H: [103 140 134 115 113  90 130  99  71 180 115 139 179 124 142 126 157 151
 157 103 106 147 113 123 103  78]
T: [235 117 148 150 117  93 138 149 100 109 194  98 119 197 118 118 117 173
 139 124 111 105 131 147 176 119]
Z: [231 153 156 148  90  67 135 129 102  86 173 105  82 161 122 103 107 182
 131 133 112 108 120 140 185 131]
N: [111 122 155 124 110 112 121 123  90 181 116 117 169 123 119 109 152 148
 148 108 121  96 110  89 119  92]
S: [233 118 149 146 100  82 134 142  96  68 153 126  95 190 120 125 122 167
 144 136 102  98 149 145 163 138]
R: [106 113 157 119 115 116 117 131  87 175 126 128 178 151 147 135 145 147
 179 115 116 142 105 119 100  94]
W: [132 177 128 106 102  50 145 115 154 123 184 145 137 118 123 119 177 127
 133  76  91  93 110 124 110 143]
J: [223 149 147 150 103  74 142 146 122 104 164 112  99 190 120 124 119 176
 158 121 117 127 107 159 162 119]
V: [115 113 163 109 110 115 116 114  93 179 131 123 178 144 133 146 169 139
 169 110 129 134 129 129  91  77]
E: [104 173 136 116 103  85 178 134 163 116 178 140 131 118 118 113 169 149
 122  87  97 101  99 126 107 159]
size: [223 149 147 150 103  74 142 146 122 104 164 112  99 190 120]  15
size: [223 149 147 150 103  74 142 146 122 104 164 112  99 190]  14
size: [115 113 163 109 110 115 116 114  93 179 131]  11
size: [132 177 128 106 102  50 145 115 154 123 184 145 137 118]  14

B: [167 176 120 152 142 113  92  72 111 147 149 102 185]
M: [115 122 118 106  20 122 169 204 154 143  86 106 131]
D: [116 100  83  66  44 188  46  89 121 152 109  85 157]
P: [167 176 180 152 142 113  92  72 111 147 149 102 185]
U: [130 140 180 168 136  92 107  88 180  79  97  87  34]
size: [167 176 180 152 142 113  92  72]  8
size: [116 100  83  66  44 188  46  89 121 152]  10
size: [115 122]  2
size: [115 122 118 106]  4
size: [130 140 180 168 136  92 107  88 180  79  97]  11
size: [167 176 120 152 142 113  92  72 111 147 149 102 185]  13
size: [116]  1

L: [ 41 191 140 113]
X: [201 152  77 157]
A: [190  78 117 141]
Q: [176 163  81 150]
G: [239  50 107 152]
size: [176 163  81]  3
size: [41]  1
size: [ 41 191 140]  3
size: [190  78]  2

ribe: [ 65 151  49  96 168 131 231 142 198  36 194 170]
neruv: [ 28 113 203 150  48 116  80  97 177  66 210  32]
Rus: [ 28 111 222 134  37 150  80  23  22 215 213 153]
bosi: [168 140  93  79  62 230 214 181  35 160  53  22]
did: [105 102 194 138 136  31 150 196  58 109 182 132]
revop: [107 148  38 227  68 190  94 221  58  77 110  58]
guna: [ 65 151  49  96 168 131 231 142 198  36  73 185]
Nogog: [173  39 136 210 149 211 132 156 198 143 232  82]
Nono: [128  88  95  99 127 214 175 156 121  72  42 228]
Mape: [ 26 107 234  65 145 165 126 174  76  37 153  46]
nugi: [ 39 142  38 189  40 177  24 204 188 218 195 227]
size: [107 148  38 227  68 190  94]  7
size: [ 28 113]  2
size: [168 140  93  79  62 230 214 181  35]  9

C: [146 176 141 104 232 124 178  20 142 217 174 131 132 132 195 138 173 202
  65  52  86 180 119 144 102 171 173 214 127  72 202 189 166 156 120 179]
K: [130 129 126 133 112 134 133 134 129 130 130 121 122 122 135 117 116 116
 126 142 118 131 121 139 132 129 134 132 128 128 116 140 125 138 138 120]
Y: [ 63 159  98 223  74 102 164 112 100 187 117 112 172  97  56  49 156 169
 118 206 182  77  22 123 210 237  69  43 208 143  90 106  94 177 161 141]
F: [116  90 129  33  60 169 130 145 171  40 145 176 142  78 172  26 104 104
 165 131  82 128 130 202  52  64  83  92  58 147 110 113  46 115  67 110]
size: [116  90 129  33  60 169 130 145 171  40 145 176 142  78 172  26 104 104
 165 131  82 128 130 202  52  64  83  92  58 147 110 113  46 115  67]  35
size: [130 129 126 133 112 134 133 134 129 130 130 121 122 122]  14
size: [146 176 141 104]  4
size: [ 63 159  98 223  74 102 164 112 100 187 117 112 172  97  56  49 156 169
 118 206 182  77  22 123 210 237  69  43 208 143  90 106  94 177 161 141]  36
size: [146 176 141 104 232 124 178  20 142 217 174 131 132 132 195 138 173]  17

belol: [152  58 185  42 183 116  47  90 170]
las: [ 31 253 121 188 222  73 211  81 142]
pefi: [152  69 215  60  89 124 172 153 226]
dig: [151  61 202  38  79  64 172 142 193]
vake: [ 36 248  95 241 138 119  65  82 161]
tikif: [ 88 215 159 251  73  59  56 150 149]
topa: [152  58 185  42 183 116 199  90 170]
kip: [ 37 246  95 252 206  86 111 138 148]
gul: [152  84 185  42 183 116 199  90 170]
Gomi: [141  49 208  16 208  66  96 153 215]
vizev: [ 57  84  99  61 211  64 200  86 185]
size: [ 36 248  95 241 138 119  65]  7
size: [152  58 185  42 183 116  47  90]  8
size: [141  49 208  16 208  66  96 153 215]  9
size: [ 31 253 121 188 222  73 211  81]  8
size: [ 31 253 121]  3

mazod: [ 66 107 113 145 137 101  79 147  86 103 115 180  59 159 158 142 132 115
 134 151 155 127 127  71 136 145 145  99 131 133  73]
dibel: [ 73 107 133 136 117 111  97 157  97 114 121 200  63 125 167 143 120 117
 165 133 147 119 132  97 133 148 164  96 147 126 110]
gine: [ 53 143 130 143  92 130 108 156 106 125 140 207  97  99 152 118 136 135
 176 104 115 109 138 130 133 129 185 111 167  68 126]
susok: [ 29 166 101 160 103 127  90 142  99 118 146 186 116 128 129 101 163 143
 142 110 105 112 135 116 137 110 172 124 158  39  86]
dovum: [ 44 142 106 154 118 116  85 144  93 112 133 183  92 142 141 118 150 131
 136 129 128 119 131  94 137 125 159 113 145  81  78]
Zisu: [ 44 142 106 154 118 116  85 144  93 112 133 183  92 142 141 118 150 131
 138 127 126 118 131  97 136 125 160 113 147  78  80]
geg: [ 70 125 150 131  87 130 119 165 111 128 135 221  82  81 168 132 117 128
 199 103 124 107 140 136 130 142 192 102 171  91 151]
Rop: [ 77  94 123 138 136  99  84 152  88 105 111 187  49 152 168 152 120 110
 145 153 162 127 128  72 135 154 147  92 132 150  86]
Nuto: [ 34 153  95 161 119 117  80 139  92 110 136 177 101 150 132 128 141 125
 141 134 136 121 131  91 136 133 157 107 143  99  83]
nor: [ 34 153  95 161 119 117  80 139  92 110 136 177 101 150 132 110 161 136
 127 127 120 118 131  95 138 117 158 119 145  63  68]
vom: [ 63 116 119 144 124 109  88 150  92 110 122 189  69 140 157 136 132 120
 148 138 144 122 130  88 135 141 157 102 142 116  91]
mozab: [ 79 109 150 128  99 121 113 165 106 123 126 216  67  95 175 143 110 120
 192 117 138 113 137 120 131 151 181  95 162 117 142]
size: [ 34 153  95 161 119 117  80 139]  8
size: [ 29 166 101 160 103 127  90 142  99 118 146 186 116 128 129 101 163 143
 142 110 105 112 135 116 137 110 172 124 158  39  86]  31
size: [ 34 153  95 161 119 117  80 139  92 110 136 177 101 150 132 128 141 125
 141 134 136 121 131  91 136 133 157 107 143  99  83]  31
size: [ 66 107 113 145 137 101  79 147  86 103 115 180  59 159 158 142 132]  17
size: [ 73 107 133 136 117 111  97 157  97 114 121 200  63 125 167 143 120 117
 165 133 147 119 132  97 133 148 164  96 147 126 110]  31

